Each row below holds a small network's activations on one input, seen along a few directions.
In each table, some parts of the input vary, and every possible input appears once, in random order.
Descriptions start from the smaller parts, as in this example, which fits no table here: one of 3 separate values, together with either a single point or one of 9 places around a ring or (one of 4 places along a line, together with one of 8 places around a ring).
Shared parts are said once, and a part with two or three values counts as separate values.
In the rows, zero is written as 128.

Other details of the inputs vary at random and push rows far along two fixed directions, the same in every table; ignore that.

Rows:
r1: [151 142 137 112 165 100 141 105 132 146 152]
r2: [152  47 108 168 185 142 135 111 219  92  85]
r3: [117 193 142  85  95 108 129 121  93 158 130]
r4: [ 95  74 130 183  62 142 135 139 139 128  76]
r5: [149  78 133 135 185 130 143  98 163  95 146]
r6: [147 161 121 103 164 133 119 124 140 113 138]
r7: [109 162 154  90  92 133 121 116  91 115 140]
r8: [114 157 130 103 109 127 130 138  80 144 156]
r9: [142  85 105 119 198 145 138 113 158  91 151]
r10: [146 127 129 105 171 120 140 110 119 126 169]
r11: [119  91 128 164 106 123 146 130 131 143 110]
r12: [108 178 145 101  89 136 100 150  80 126 140]
r13: [ 77  71  99 183  61 157 129 163 132 129  69]
r14: [122 197 152 106  78 124 109 137  97 137 124]
r15: [130 180 150 134  88 122 105 154  80 147 154]
r16: [142 136 125 108 168 137 111 132 126 105 159]
r17: [149 132 139 118 164 130 111 128 122 110 165]
r18: [104  91 110 185  69 118 143 144 151 168  60]
r19: [117 183 159  92  90 130 104 132  92 121 135]
r20: [114 181 126 105  96 113 123 148  76 169 150]
r21: [130 172 129 124 110 131 109 155  98 138 145]
r22: [103  72 127 211  61 137 117 168 139 139  75]
r23: [130 144 120  84 163 131 140 109 123 120 146]
r24: [ 94  62 112 198  72 146 128 161 122 134  97]
r25: [166 113 126 134 184 126 132 102 189 105 117]
r26: [117 104 132 145 101 125 146 119 139 138  98]
r27: [142 116  91 107 195 122 147 111 172 129 121]
r28: [158 101 101 128 203 114 145 110 164 135 143]
r29: [135 144 132  81 155 125 144  96 135 118 136]
r30: [161 148 147 128 158 116 122 116 138 120 152]
Each input here is: one of 5 places around a ring, together with one of 6 places around a ring.
Q: The inputs of r12 and r22 match in every part but the place on the ring of 6. If r13 is changed in the same way as r12 into r22, which row does it become?
A: r5
Q: Change only the place on the ring of 5 in r2. List by row number the other rows that result.
A: r4, r18, r25, r26

Rows:
r31: [101  89 111 158  93 116 137 139 161 161  46]
r32: [148 217 140 107 122 110 108 141  79 153 175]
r33: [112 194 134 114  63 117 137 134 101 168  96]
r34: [ 89 145 164 120  50 139 129 124  72 116 137]
r35: [101  70  91 195  95 163 139 161 127 120 106]
r36: [150 195 176 106 102 137 106 125 101 104 152]
r37: [104 177 175  64 103 135  98 119  73 101 158]
r38: [154 138 107  75 192 142 150  85 170  93 130]
r39: [ 84 138 168 108  61 139 108 129  81 112 132]
r40: [ 98 103 103 127 112 132 124 155 107 146 116]
r41: [115  88  97 150 107 148 162 114 163 121  78]
r42: [ 99 156 117 181  42 119  94 194  94 178  98]
r43: [170  98 148 121 209 124 114 114 145  99 182]
r44: [124 183 139  80 134  96 119 136  78 172 158]
r45: [153 109 137 141 156 108 150  90 170 124 123]
r46: [120 114  99 141 126 124 139 132 182 145  59]
r47: [173 126 146 108 202 138 110 105 185  71 138]
r48: [ 98 182 136  82  77 133 115 137  95 132 113]
r49: [148 101 106  94 205 125 162  93 137 114 172]
r50: [113 176 123 135  73 112 145 151  73 188 134]
r51: [104 172 165  57  95 117 124 103  77 134 150]
r52: [134 171 203  93 102 117  98 115  85 113 169]
r53: [ 90  76 103 169  90 165 114 153 166  96  61]
r54: [ 99 151 139  89 100 120 122 138  63 153 164]
r55: [186 112 128 139 212 137 135 111 156  94 178]
r56: [117  95  71 153 130 150 144 151 147 133 100]
r57: [138  90 123  97 210 140 124 107 137  87 180]
r58: [128 108  82 113 176 141 130 139 152 119 124]
r59: [113 120  83 175  92 127 143 168 132 178  81]
r60: [136 109 124 119 157 155 146  95 155  78 133]
r61: [161 106 107 111 215 104 169  93 155 143 157]
r62: [ 86 144 132 144  49 103 124 165  69 202 116]
r63: [155 119  95  97 207 136 159  99 144 111 167]
r64: [146 188 164  59 147  93 156  75 105 145 165]
r65: [141 104 114 152 163 110 112 142 151 143 126]
r66: [127 103  96 125 176 156 114 143 147  93 141]
r67: [ 95 172 162 102  52  99 128 126  83 180 110]
r68: [140 114 124  63 199 127 134  85 162  96 131]
r69: [154 190 202  63 146 117  91 106  95  96 181]
r70: [135 148 169 143  96 122 117 144  67 135 180]
r71: [165 114 144 104 202 103 129  78 185 110 140]
r72: [115 152 150 100 119 134 128 127  57 118 195]
r73: [116  63 104 204 109 115 121 158 156 162  92]
r74: [122 170 164 115  89 103 100 128 110 145 117]
r75: [153  92 109 186 148 150 120 158 158 114 121]
r76: [ 96  70 110 159  83 137 165 120 145 132  77]
r77: [113  58 144 215  61 140 136 144 150 122  75]
r78: [149 126 113 121 159 118 169  91 172 138 104]
r79: [125 173 154  57 162 132  98 126  66 102 205]
r80: [117 109 110 182  88 127 113 151 178 138  53]
r81: [112  54 120 216  87 141 102 186 136 137  86]
r82: [154 102 143 167 131 142 135 115 164  97 114]
r83: [135 105 110 125 160 162 133 109 171  76 112]
r84: [133 203 150 120  80 116 115 128 108 143 121]
r85: [114  67 102 223  82 118 141 160 142 168  90]
r86: [127 186 140 150  72 110 121 152  73 170 153]
r87: [180 137 129 117 199 116 148  76 186 106 140]
r88: [143 119  84 124 192 118 138 136 171 145 114]
r89: [160 103 118 150 184 141 107 148 162 103 140]
r90: [116  82  81 171 133 164 129 156 147 105 111]
Q: The inputs of r72 and r66 match in every part but one. If r45 is changed in the same way as r72 into r66, which row does it become?
A: r80
Q: What is each input in this table made of?
A: one of 2 separate values, together with one of 5 places around a ring, together with one of 6 places around a ring
Q: A walk changes only the place on the ring of 6. It starts at r48 and steps to r68. List the rest of the walk in order.
A: r51, r76, r41, r38
Q: A walk changes only the place on the ring of 6. It starts at r70 and steps to r43. List the rest of the walk in order.
A: r81, r89, r75, r55
Q: Change only the place on the ring of 5 in r33. List by row number the other rows that result.
A: r36, r38, r83, r84

Rows:
r91: [114 125 114 116 159 148 134 109 156  89 117]
r92: [131 109 120 111 192 105 137 112 130 134 149]
r93: [140 171 154 122 136  91 116 118  96 148 162]
r94: [165 186 162  41 194  91 140  86 119 143 184]
r95: [122  92 106 124 145 115 159 122 156 155 101]
r96: [143  98 107 136 162 123 141 140 180 143  83]
r97: [130  82 108 188 116 138 135 140 142 132 129]
r98: [151 100 129 124 208 101 133 109 155 132 142]
r99: [110 111 145 198  42 129 115 167 100 161 114]
r100: [117 201 190  95  86 108 111  99  85 122 152]
r101: [132  98  86 126 176 120 170 104 173 142 122]
r102: [142 114 109 163 140 151 123 147 141 119 139]
r103: [109 165 152 120 103 123 128  97 114 113 140]
r104: [119 129 131 164  76 105 144 138 136 176  93]
r105: [124 134 153 107 149 133 115 117 146  99 108]
r106: [111  34 112 172 124 145 140 142 153 109  97]
r107: [ 97 106 127 127 124 145 125 133 147 105  86]
r108: [100 104 134 145  83 154 117 172 100 117 110]
r109: [100 114 110 148  49 139 153 133 102 154  94]
r110: [121 197 152  98 122 133 116 111 110  99 147]
r111: [103 165 121 123  43 148 137 153  75 149 104]
r112: [110 127 121 166  37 132 146 134 108 155  90]
r113: [126  89 108 130 134 119  93 129 171 125 107]
r114: [149  90 118 133 137 143 137 130 168 125  76]
r115: [135 148 180  92 125 120 114 119  87 113 175]
r116: [104 145 150 160  46 131 123 149  74 129 144]
r117: [102 120 126 120 136 133 142  93 139 102 126]
r118: [119 139 166 129  80 123 108 150  75 153 157]
r119: [127 109 109 154 103 117  90 133 167 128 106]
r120: [126  28  98 173 158 145 141 137 170 124 109]
r121: [186 109 117 120 192 137 146  98 196 100 109]
r122: [132 129  97 164 155 124 126 141 142 133 121]
r123: [143 129 157 110 146 140 109 140 117 101 145]
r124: [ 88  73  89 155  82 132  99 155 153 139  83]
r125: [148 199 175  74 159 124 109  94 127  91 157]
r126: [118 169 169 148  50 138 101 167  77 126 134]
r127: [136 116 141 140 126 142 109 160 118 131 131]
r128: [131 178 138 132  88 113 127 149 118 166 108]
r129: [ 93  74 114 163  49 138 151 147 123 158  60]
r130: [130 147 160  52 198 119 134  69 134  90 165]
r131: [137 197 173 121  80 131  95 158  66 144 170]
r132: [173 183 144  94 209 103 115 110 126 120 175]
r133: [140 191 121 106 127 116 138 132 118 148 141]
r134: [151 182 150  41 151 136 134 111  97 123 155]
r135: [ 98  85 144 155  98 127 127 120 151 121  79]
r136: [ 98 125 107 154 107 115 133 136  97 158 130]
r137: [141 203 182  89  64 109 127 112  68 154 152]
r138: [131  58  91 201 131 161 135 154 177  92  92]
r139: [126 195 128  86 109 110  88 113 104 124 176]
r140: [121 115 120 135 123 139 133 128 103 133 163]
r141: [127 180 133  71 137 117 134 136 101 152 138]
r142: [124  99  76 116 167 130 112 109 176 106 136]
r143: [ 94 132  96 165  98 132 125 166  99 154 107]
r144: [132 203 143 103  64 134 129 134  76 141 134]
r145: [141  93  67 134 193 137 163 121 192 128 100]
r146: [158  88  90 155 224 110 150  98 185 115 141]
r147: [133 134 125 109 152 153 128 130 114  92 161]
r148: [170 146 112  93 213 103 164  78 170 126 164]
r149: [137  79 103 165 179 124 123 148 171 134  92]
r150: [166 112 123  85 231 146 125 118 146  97 174]
r151: [160 130 110  97 209 151 129 116 132 100 184]
r152: [134  95 148 170 105 131 128 132 138 114 125]
r153: [ 89 121 112 159  89 128 117 178  96 163  93]
r154: [143 139 156  96 114 117 137 109 113 141 126]
r155: [111  81 114 157 113 145 140 131 124 109 133]
Q: What is each input in this table made of?
A: one of 5 places around a ring, together with either a single point or (one of 2 separate values, together with one of 6 places around a ring)
Q: The inputs of r105 and r110 match in every part but the place on the ring of 5. If r149 is changed in the same way as r105 into r110, which row does it become?
A: r122
Q: The inputs of r118 and r120 match in every part but the place on the ring of 5. If r154 is changed in the same way as r118 into r120, which row does it become?
A: r129
Q: A walk changes only the place on the ring of 6. It starts at r97 and steps to r146. List the rest of the walk in order.
A: r148, r112, r103, r116
Q: List by row number the other rows that have the place on the ring of 5 in common with r128.
A: r93, r99, r100, r104, r119, r121, r125, r126, r131, r132, r137, r152
Q: Change only the choice among 2 separate values in r130. List by row number the other rows that result.
A: r107
Q: List by row number the other rows that have the place on the ring of 5 in common with r140.
A: r91, r101, r109, r111, r117, r136, r142, r143, r145, r147, r151, r155
